These are the activations of a small network on made-up records, seen along a few directions, one row for each record.
After each row come some of the record's fields: M, P, L, S, N.
A field that a record lacks is written absent.
Other fields move the rows too, some of them a lot.
Random noise pushes rows far along 3 fixed directions. That doesn't count. These rows show it; they differ only by the noise:
[ -67 -114 -758  318 -127 -494 -181  525 -109    0  -17  606  264   67
 -392 -481]
[-149   95 -590  -41  231  -20 -200 -313   82  -23  281  -61  389 -231
  233 -232]
[  30  158  493 -259 -178  244  113    1  -18 -193  338 -183 -497  153
  -40  -96]
[  98   -1  464 -268 -191  170  246  231 -121 -257  337  -64 -756  337
 -240 -250]
[ -98   74 -354 -170  226  101  -76 -325   54  -94  360 -175  112 -131
  220 -227]

[ -98 -252 -125  -94  781  177  319 -320   71  246 -174 -357   11  155
  265   57]  M=m2, P=p2, L=l2, S=absent, N=absent
[-149 -143 -353  245 -258 -280  -29  394  -67  139 -198  346  397 -138
 -196 -187]  M=m2, P=p2, L=l2, S=absent, N=absent
[ -30 -180 -424  197  147 -252 -111  157  206 -148  262   77 -149  272
 -153 -309]  M=m3, P=p1, L=absent, S=s2, N=n1
[ -21  109  608   36   92  229  130    0  -45  195 -335   44  173  177
  261  468]  M=m1, P=p2, L=l1, S=absent, N=absent
[  28 -148  147   90 -170   27  -43  279 -155  137 -294  208   70  163
 -267  152]  M=m2, P=p2, L=l4, S=absent, N=absent
[ 100   26   68  315  -13   21 -259  204    9  -46  -63  -85  281   25
  149  121]  M=m3, P=p2, L=l1, S=absent, N=absent
[ 108  110 -169  -29 -212 -114  -59   10  -34  -94  337 -108  -95 -291
   80 -248]  M=m3, P=p3, L=absent, S=absent, N=absent
[-148  405  116   37 -107  136 -348 -425  148  103   13 -107  547 -469
  392  366]  M=m1, P=p3, L=absent, S=absent, N=absent
[ -69  378   60 -102    1   83 -150 -529  362   70   81 -357  536 -498
  636  299]  M=m3, P=p2, L=l2, S=absent, N=absent
[ -79  214  148  401 -184 -248 -192  303  255  -12   87  219 -144   76
 -163 -105]  M=m3, P=p3, L=absent, S=absent, N=absent
[ -23  -57  325   91  408  173  237 -252  211  -15  122 -334 -324  348
  197  302]  M=m1, P=p2, L=l3, S=absent, N=absent
[   4 -171 -310   30  172 -181  126  130  134 -183  270  -45 -328  357
 -159 -336]  M=m3, P=p1, L=absent, S=s1, N=n2
[  26   74  471  262 -321  -98  -37  285  381  -44  217    5 -508  210
 -215  -19]  M=m3, P=p2, L=l2, S=absent, N=absent
[ -83  -51   75  -58  310  151  127 -327   40  137    2 -199   82  -39
  160  289]  M=m1, P=p2, L=l3, S=absent, N=absent
[  52 -220 -422  392  332   -1  -52   69   31  133  -74  115  121  204
   55 -160]  M=m3, P=p2, L=l1, S=absent, N=absent
[ 107 -129 -223  -63  157  -75   15  190 -197   -5 -141  158   92   43
 -263 -281]  M=m2, P=p1, L=absent, S=s1, N=n1
[ 115  -67   25 -279 -456  -42  -10  378 -344 -148 -188  306  173 -267
 -160 -164]  M=m2, P=p3, L=absent, S=absent, N=absent
[  39  -23  262  126  482  177  120 -242  261  476 -372 -141  147  104
  137  295]  M=m2, P=p2, L=l2, S=absent, N=absent
[  44  187  843 -136 -314  131  177  111  -50   69 -105  -88 -387  290
 -176  332]  M=m1, P=p1, L=absent, S=s2, N=n2
[-116 -254 -793 -387  842  120   54 -584   15   12  228 -394  291 -129
  415 -119]  M=m2, P=p1, L=absent, S=s2, N=n1
[  44  -42 -186   58  -88 -147  -56   72 -171   -4  -60  285   96 -168
 -131    4]  M=m1, P=p3, L=absent, S=absent, N=absent
[  -3 -171 -538 -130  298  -20   95 -178   38 -227  397 -187 -183  237
    7 -397]  M=m3, P=p1, L=absent, S=s2, N=n2
[  42   44 -297  -96  126  -54 -115 -165   62  -56  102 -110  198 -153
  -67 -180]  M=m2, P=p1, L=absent, S=s1, N=n1
[ 122  168  724 -358 -117  234  205 -267 -165   82   78 -231 -268  -49
  113  263]  M=m1, P=p1, L=absent, S=s1, N=n2
[  77  -20  153   56 -157  -51   42  165  -80 -170  196  113 -385   72
 -167  -73]  M=m1, P=p3, L=absent, S=absent, N=absent
[-139  247  162   52 -344  -55 -258  116    0  173 -276   49  431 -326
    4  107]  M=m2, P=p3, L=absent, S=absent, N=absent
[  23 -359 -482   95  153 -163  118  252 -209  -69   -5  305 -107  307
 -261 -205]  M=m1, P=p2, L=l4, S=absent, N=absent
[ -73  225  -18 -147  146  248 -175 -337  -37  181 -200 -170  657 -485
  403  134]  M=m2, P=p3, L=absent, S=absent, N=absent
[  87 -195  -23 -282   12   56  242   85  -59 -344  445 -144 -684  307
 -130 -454]  M=m3, P=p1, L=absent, S=s2, N=n2
[ -37 -188 -369 -357  559  140  155 -515 -170   86  143 -241   95 -102
  266  -43]  M=m1, P=p1, L=absent, S=s1, N=n2
[ -22  -25 -817  -19  -25 -305 -283 -104 -165  -56  154  103  461 -453
  166 -282]  M=m1, P=p3, L=absent, S=absent, N=absent
[ -30  188  240  189 -232    7 -186   67  -54   78 -226  224  278 -127
  -17  431]  M=m1, P=p2, L=l4, S=absent, N=absent
[ -45  184   99  400 -241 -219 -104  275  273   70  -85  172   72    8
  -46   -2]  M=m3, P=p2, L=l2, S=absent, N=absent
[  79  -89  181 -179 -188  108  139  109   16 -319  400  -28 -562   85
  -92 -328]  M=m3, P=p3, L=absent, S=absent, N=absent
[  20   56  264  -24 -222   75  -36  177  -19  -83   17  106 -193  -15
 -175    1]  M=m2, P=p3, L=absent, S=absent, N=absent
[  10 -147 -555  384  -88 -264 -174  257  145 -200  233  271  -41  162
 -250 -289]  M=m3, P=p2, L=l4, S=absent, N=absent
[ -33  -11  859  -81  486  425  153 -211   32  251 -310 -206 -185  271
  286  339]  M=m2, P=p2, L=l1, S=absent, N=absent
[ 100  191  220  108 -326 -193 -156  239 -115   99 -466  206  353  -78
 -390   86]  M=m2, P=p1, L=absent, S=s1, N=n1
[ -62  -17  -80  170   19   64  -59   16  144 -104  160  -83 -200  149
  -32   25]  M=m3, P=p2, L=l4, S=absent, N=absent
[ 200 -305 -154 -468  274   93  384  -34 -271 -206  107  -27 -265  -46
  -40 -422]  M=m2, P=p3, L=absent, S=absent, N=absent
[ 112 -282   32  -89  -47  -44  203  413 -332   42 -308  320 -131  297
 -461 -178]  M=m2, P=p1, L=absent, S=s2, N=n2
[ -56  -10 -513  270   49 -340 -203   35  112   84   13  211  379   75
 -101 -115]  M=m3, P=p1, L=absent, S=s2, N=n2
[ -26  -96  380   66   85  139  277   32  268 -103  249 -307 -730  519
 -124  -12]  M=m3, P=p2, L=l3, S=absent, N=absent
[  22  107   44  530   88 -288 -371  246  486    7    3  208 -110  184
   16  141]  M=m3, P=p2, L=l1, S=absent, N=absent
[-119 -209 -134 -158  621  214  135 -564  180   30  146 -479 -179  159
  349  145]  M=m1, P=p2, L=l3, S=absent, N=absent
[  30  -58  601  436   82   11  160  444  -33  449 -858  523  168  512
 -254  337]  M=m2, P=p2, L=l1, S=absent, N=absent

Here are new rows. What are their fields?
[  72   62 -309 -365  319  129  -39 -532  -66 -183  475 -407  -13 -264
  341 -119]  M=m1, P=p1, L=absent, S=s1, N=n1
[ -16 -298 -561 -240  588  193  174 -344   52 -303  588 -331 -437   59
  169 -474]  M=m3, P=p3, L=absent, S=absent, N=absent
[-158  289  108  328    0  -38 -168 -134  265  215 -106 -164  313 -239
  290  238]  M=m3, P=p2, L=l2, S=absent, N=absent
[-120  465  444 -194 -137  269 -165 -627  301  -56  322 -627  153 -413
  584  153]  M=m3, P=p3, L=absent, S=absent, N=absent
[  41  -70  -29 -114  -20 -188   93  241 -249  193 -285  153  170    0
 -236  -48]  M=m2, P=p1, L=absent, S=s1, N=n2
[-162  266 -369  158 -109 -109 -427 -212  120  109   62   94  669 -285
  227  101]  M=m3, P=p1, L=absent, S=s2, N=n2
[ -13 -139 -298  -10  242  126   26 -420   33 -133  287 -241  -89  -58
  175   61]  M=m1, P=p2, L=l4, S=absent, N=absent
[   5  114  260 -219  -52  230  -29  -88   46 -260  303 -253 -301  114
   56  -34]  M=m3, P=p1, L=absent, S=s2, N=n1
[ -29  353  398   57 -286  142 -214 -194  259 -162  356 -219 -157 -160
  181  185]  M=m3, P=p3, L=absent, S=absent, N=absent
[ -19 -374 -214 -162   95   -6  160   84 -168   92 -222   -5   68  -74
  -34 -163]  M=m2, P=p2, L=l2, S=absent, N=absent
[  87  127  635 -391  -62  417  181 -265  -43 -180  214 -198 -440 -141
   21   39]  M=m2, P=p3, L=absent, S=absent, N=absent
[   1  479  392  239 -487 -102 -213  -91  277  -98  169   58  113 -363
  -10   99]  M=m3, P=p3, L=absent, S=absent, N=absent
[  99 -254 -251 -494  201  145  241 -199 -279 -212  154  -53 -151 -149
  197 -274]  M=m1, P=p3, L=absent, S=absent, N=absent
[ 263   -9  680 -596 -237  327  289   17 -397 -296   91 -243 -628   47
   73  -63]  M=m1, P=p3, L=absent, S=absent, N=absent
[ -41  306  481  -87 -251  176  -94   13 -112  139 -189   55  199  -12
  -10  306]  M=m2, P=p1, L=absent, S=s2, N=n2
[  62 -235 -128  -84  379   -8  415  -71  124 -144  386 -233 -550  312
   61 -241]  M=m3, P=p2, L=l2, S=absent, N=absent
[ -48 -251 -180    7  489  160  271 -142  234  -44   73 -241 -248  264
   22  -36]  M=m2, P=p2, L=l3, S=absent, N=absent
[   6  280  534   23    3  374 -121 -478  305 -137  350 -393 -138   37
  334  320]  M=m3, P=p2, L=l4, S=absent, N=absent
[ -34  105  -58  105  158  -56  -48 -185  436  105   86 -151  -25  -55
  168   88]  M=m3, P=p2, L=l2, S=absent, N=absent
[ -32  -55 -562   24 -214 -301 -147  219 -254   81 -217  388  522 -458
 -106 -278]  M=m2, P=p3, L=absent, S=absent, N=absent
[  25 -241 -325   -6  261   26  148 -169 -193  -38   64   41  -29  112
  -65    1]  M=m1, P=p2, L=l4, S=absent, N=absent
[ 145  -22  518  309  168  161 -104   14  139  136 -106 -229  -81  302
  212  317]  M=m3, P=p2, L=l1, S=absent, N=absent
[ -14  126   99 -270 -136   80  -20 -274 -213  -61  132 -291 -113 -479
  163  -26]  M=m1, P=p3, L=absent, S=absent, N=absent
